Small tables with named rows and columns. After each table, cells are looked up by row and column.

Lun =
|  | Vozo | Dok |
|---|---|---|
| Mesuda | 86 | 143 |
| Rero | 213 | 46 |
| Bot | 192 | 64 |

What is the Dok of Mesuda in Lun? 143
What is the Dok of Rero in Lun? 46
What is the Vozo of Mesuda in Lun? 86
What is the Dok of Bot in Lun? 64
What is the Vozo of Bot in Lun? 192
What is the Vozo of Rero in Lun? 213
Row with the largest Dok: Mesuda

Sifo.csv
,Zubukam,Punoma,Nen
Fut,157,155,174
Refe,156,143,233
Naren,133,98,26
Kasu,118,96,1
Semel,136,109,14
Mus,147,167,141
Kibin,127,89,20
Lon,143,129,88
Goruki,118,70,31
Berifu,83,95,132
Detode,123,111,13
Kul,128,88,8
Pefoz,134,89,157

What is the Nen of Refe in Sifo? 233
What is the Punoma of Fut in Sifo? 155
What is the Nen of Mus in Sifo? 141
What is the Zubukam of Naren in Sifo? 133
What is the Nen of Semel in Sifo? 14
What is the Punoma of Pefoz in Sifo? 89
What is the Punoma of Berifu in Sifo? 95
What is the Zubukam of Berifu in Sifo? 83
What is the Nen of Goruki in Sifo? 31
What is the Punoma of Mus in Sifo? 167
What is the Punoma of Goruki in Sifo? 70
What is the Punoma of Semel in Sifo? 109
What is the Nen of Lon in Sifo? 88
What is the Nen of Kasu in Sifo? 1
What is the Zubukam of Fut in Sifo? 157
What is the Zubukam of Kul in Sifo? 128
What is the Punoma of Lon in Sifo? 129
What is the Zubukam of Refe in Sifo? 156
What is the Nen of Kul in Sifo? 8

Table Zeg
	Bemulob	Sepegu	Kapam	Vuzani	Rana	Pilovas	Tubu	Labepes	Zir	Supa
Gakufop	-66.856	-42.232	17.354	-41.594	-57.590	23.065	55.543	-95.978	-88.040	22.293
Zigizi	-90.586	-69.356	40.252	33.601	-62.329	40.980	42.095	-76.536	-93.181	-18.421
Gogik	-67.115	-67.172	-23.611	28.324	-11.288	6.354	-21.658	-34.911	-20.809	1.720
Biz	48.794	12.775	-78.818	-78.420	-65.229	-3.006	-31.834	15.813	42.963	18.246
Tave	-5.155	-69.332	45.330	44.697	-63.460	40.389	8.616	-98.213	-90.163	13.434
Sel	48.535	45.953	-57.747	-81.410	-98.282	-97.905	-66.518	10.169	22.277	54.122
Nugav	33.565	-96.925	-98.212	-79.956	-17.950	-35.737	-82.625	27.627	23.793	-95.169
Komuf	-3.786	-46.327	-67.203	-77.667	-1.791	-31.717	-74.150	23.430	12.066	-30.744

What is the Supa of Gakufop in Zeg?
22.293
What is the Zir of Komuf in Zeg?
12.066
What is the Tubu of Tave in Zeg?
8.616
What is the Rana of Biz in Zeg?
-65.229
What is the Rana of Zigizi in Zeg?
-62.329
What is the Vuzani of Nugav in Zeg?
-79.956
What is the Pilovas of Gogik in Zeg?
6.354
What is the Labepes of Komuf in Zeg?
23.430
What is the Tubu of Komuf in Zeg?
-74.150

Ped =
,Vugumoz,Toz,Boga
Giz,163,27,126
Fekolod,67,76,121
Bimu,36,157,16
Par,41,22,66
Moz,43,136,160
Kupar,64,65,99
Sop,94,157,115
Beten,135,24,148
Riz,143,166,54
Ker,46,196,173
Kegefu,76,86,4
Bafone,39,38,152
Zup,165,44,77
Boz,162,131,33

Moz, Vugumoz: 43
Fekolod, Toz: 76
Moz, Boga: 160
Kupar, Boga: 99
Bimu, Toz: 157
Giz, Vugumoz: 163
Boz, Toz: 131
Zup, Vugumoz: 165
Moz, Toz: 136
Ker, Vugumoz: 46
Zup, Toz: 44
Riz, Boga: 54
Bafone, Vugumoz: 39

Table Tavab
         Pavo  Muso  Kogi
Pabi       64    79    40
Niriver    74   107    80
Gezal     178   105   161
Gep        81    81    49
Gak       197   121   176
Sevel     136   136   171

Sevel, Muso => 136
Gak, Kogi => 176
Gep, Kogi => 49
Niriver, Kogi => 80
Sevel, Pavo => 136
Gak, Muso => 121
Gezal, Kogi => 161
Gep, Muso => 81
Gep, Pavo => 81
Gak, Pavo => 197
Pabi, Pavo => 64
Pabi, Muso => 79
Niriver, Pavo => 74
Gezal, Muso => 105
Niriver, Muso => 107
Pabi, Kogi => 40
Sevel, Kogi => 171
Gezal, Pavo => 178

Savi:
         Sivafat   Mutug   Tunud    Zogo
Gev        -8.63  -50.90  -29.02  -90.66
Zozopan    45.77   56.55  -27.66  -63.90
Durur      71.46   51.04  -78.57  -95.27

Tunud of Zozopan: -27.66
Zogo of Gev: -90.66
Sivafat of Zozopan: 45.77
Sivafat of Durur: 71.46
Mutug of Zozopan: 56.55
Tunud of Gev: -29.02
Zogo of Zozopan: -63.90
Sivafat of Gev: -8.63
Zogo of Durur: -95.27
Mutug of Durur: 51.04
Mutug of Gev: -50.90
Tunud of Durur: -78.57
Row with the largest Tunud: Zozopan

Table Toku
	Vefi	Kib	Zariba	Falu	Vuz
Refelir	-0.515	-0.603	-0.404	0.194	0.364
Beb	0.093	0.466	0.057	0.239	-0.075
Vitezi	-0.572	-0.176	-0.302	0.243	-0.017
Mar	0.012	-0.397	0.091	-0.134	0.161
Kosekeb	-0.065	-0.507	0.007	-0.093	0.253
Pupi	-0.596	-0.265	-0.392	0.285	0.101
Zat	-0.400	0.053	-0.068	0.122	-0.254
Raz	0.323	0.598	0.457	-0.083	-0.445
Nirob	-0.585	-0.656	-0.379	0.140	0.294
Vopepor	0.785	0.968	0.597	0.007	-0.281
Modo	0.938	0.810	0.773	-0.203	-0.289

Beb, Falu => 0.239
Refelir, Kib => -0.603
Nirob, Falu => 0.140
Mar, Zariba => 0.091
Vitezi, Falu => 0.243
Zat, Falu => 0.122
Modo, Vefi => 0.938
Modo, Zariba => 0.773
Modo, Falu => -0.203
Beb, Vuz => -0.075
Pupi, Vuz => 0.101
Raz, Vuz => -0.445
Raz, Kib => 0.598
Nirob, Zariba => -0.379
Vopepor, Falu => 0.007
Mar, Kib => -0.397
Row with the largest Falu: Pupi

